These are the activations of a small neural network, seen along a few directions. Each row is one input.
In each table, some parts of the input vary, and every possible input appears once, in random order.
Descriptions start from the smaller parts, as in this example, which fits no table here: values(2) and (point or line(9) or (ring(5) and line(6))).
Shared parts are said once, and a part with two or three values counts as separate values.

Other details of the inputs vary at random and push rows far along two fixed directions, the same in every table; ignore that.
To show where, the next rows are all for the same input, with only those details redrawn:
+2.59; +0.94; +3.54; +5.78; -1.35; +1.23; +0.03; +2.88; -1.39; +2.45; +1.80; +0.35
+2.07; +1.04; +3.39; +5.21; -1.30; +1.25; +0.27; +2.71; -1.11; +2.25; +1.89; +0.23
+1.06; -3.02; +5.13; +2.62; -3.63; -0.08; -1.13; -2.49; -0.61; -4.00; -1.63; -0.86
-0.65; +1.76; -3.18; -2.59; +2.53; -0.54; +2.20; -0.09; +0.14; +2.31; +3.37; +2.17
-1.09; -2.85; +0.01; -3.48; -1.00; -1.87; +1.01; -4.59; +0.60; -4.54; -0.48; +0.50
+2.43; +2.14; +1.64; +4.51; +0.12; +1.32; +0.08; +3.19; -1.41; +3.51; +2.89; +1.07
+2.46; +1.10; +3.87; +5.68; -1.14; +1.30; -0.18; +2.96; -1.27; +2.18; +1.87; +0.31
-0.07; +0.78; -2.43; -1.51; +1.72; -0.86; +1.98; +0.03; +0.14; +0.73; +2.78; +2.20

A family of inputs:
x1: +1.81; -2.78; +1.78; +2.01; +0.25; +2.26; -1.30; +7.21; -2.18; +2.08; -1.54; -4.70
x2: -1.03; -0.76; -4.39; -4.31; +4.35; -0.03; -0.06; +6.11; -0.30; +3.25; +1.02; -3.39
x3: -1.68; +0.88; -2.80; -2.82; +1.40; -1.08; +0.99; -1.78; +0.20; -0.04; +2.54; +0.94
x4: +0.40; -2.62; +4.92; +3.83; -3.41; +0.34; -2.59; -3.77; +0.35; -3.81; -6.40; -1.08
x5: -2.81; -0.73; +0.76; -2.45; +0.00; -0.87; -0.27; -5.34; +1.20; -3.13; -4.05; -0.17
x6: -2.00; -2.28; -0.70; -2.94; -1.30; -2.42; +0.58; -5.69; +2.02; -5.59; -3.97; -1.30
x7: +1.68; +0.49; +3.21; +4.49; -1.46; +2.13; -0.44; +1.86; -0.15; +2.04; +2.83; +1.14
x8: -1.43; +2.51; -3.48; -2.65; +2.18; -0.04; +1.48; +0.20; +1.25; +2.79; +5.18; +2.57
x9: +1.59; -1.43; +2.12; +2.61; -0.25; +2.25; -2.06; +9.16; -2.75; +3.38; -1.21; -4.51
x10: -1.79; -2.45; -0.01; -3.68; -2.17; -2.12; +0.25; -4.27; -0.10; -4.62; -0.84; +0.19
x11: +0.16; -1.58; +5.10; +2.43; -3.45; +0.83; -1.52; -2.65; +0.46; -4.37; -2.88; -2.58
x12: -1.57; -2.68; +0.46; -3.05; -2.05; -1.94; +0.37; -4.72; +2.23; -3.49; +0.77; +0.53
x13: +0.57; -3.02; +3.11; +2.68; -4.02; -0.83; -1.85; -3.53; +0.57; -5.46; -6.05; -1.71
x14: +1.81; +1.83; +2.34; +5.07; -0.15; +1.57; +0.44; +2.18; -0.72; +1.67; -1.13; +0.02
x15: +0.13; +2.70; -2.68; -1.52; +2.25; -0.15; +0.65; -0.15; +1.16; +1.08; +1.72; +0.57
x16: -1.52; -0.51; -4.53; -4.94; +4.34; +0.46; -0.29; +6.04; -0.61; +2.45; +0.97; -3.44
x17: +0.48; +1.45; -4.40; -2.80; +1.87; -0.43; -0.29; -1.23; +0.93; +0.10; +0.44; +1.73
x18: +0.56; +2.14; -2.84; -2.23; +2.09; +0.62; +1.09; -0.62; +0.45; +1.51; +1.46; +1.29
x19: -1.16; +0.69; -2.47; -2.49; +1.22; -1.68; +1.28; -1.62; +0.75; +0.24; +2.61; +0.90
x20: -1.89; -1.84; -0.48; -4.60; -1.22; -1.23; -0.12; -4.79; +0.57; -5.02; -2.38; +0.08
x21: -0.43; -0.47; -3.04; -2.13; -0.03; -0.71; +0.36; -1.46; +1.44; +0.49; +2.47; +2.66
x22: -0.11; -1.79; +5.54; +3.49; -2.88; -0.13; -1.75; -3.72; +0.82; -3.09; -5.44; -1.76
x23: -0.36; +0.48; -3.96; -2.57; +0.86; -1.65; +0.21; -1.04; +0.10; +0.79; +1.70; +1.97
x24: +0.97; +1.94; +2.60; +5.34; -1.37; +1.50; -0.46; +1.39; -0.67; +1.10; -1.46; -1.46
x25: -1.40; -4.85; -4.10; -6.60; +1.46; -1.74; -2.00; +1.61; -0.31; -2.11; -3.06; -3.57
x26: -1.48; +2.62; -4.14; -3.70; +1.78; -0.29; +1.30; +0.81; +0.50; +3.03; +4.84; +3.53
x27: -0.94; +2.91; -3.52; -1.58; +1.80; -0.41; +1.13; +0.67; -0.32; +1.24; -0.27; +1.75
x28: +0.84; +2.26; +3.26; +4.44; -1.20; +1.81; -0.88; +1.14; -1.15; +2.34; -2.52; +0.42
x29: +2.32; +2.89; +1.92; +4.81; +0.62; +1.78; +0.22; +4.34; -1.28; +4.16; +3.40; +1.37
x30: -0.52; +2.08; -1.53; -0.38; +2.55; +0.47; +1.27; -0.93; +0.45; +2.13; -1.24; +2.04
- Changing only one part turns x16 into x1. The same change can be made to x3. Which row results? => x29
- What is each input in this table made of? => values(5) and (point or line(5))
- Which other rows does x14 become when the values(5) part takes its other values? List them by row number. => x6, x13, x24, x27
- Which other rows does x28 become when the line(5) part takes its other values? List them by row number. => x10, x20, x26, x27
- List by row number the other rows that have the values(5) part in common with x19. => x2, x6, x12, x15, x22
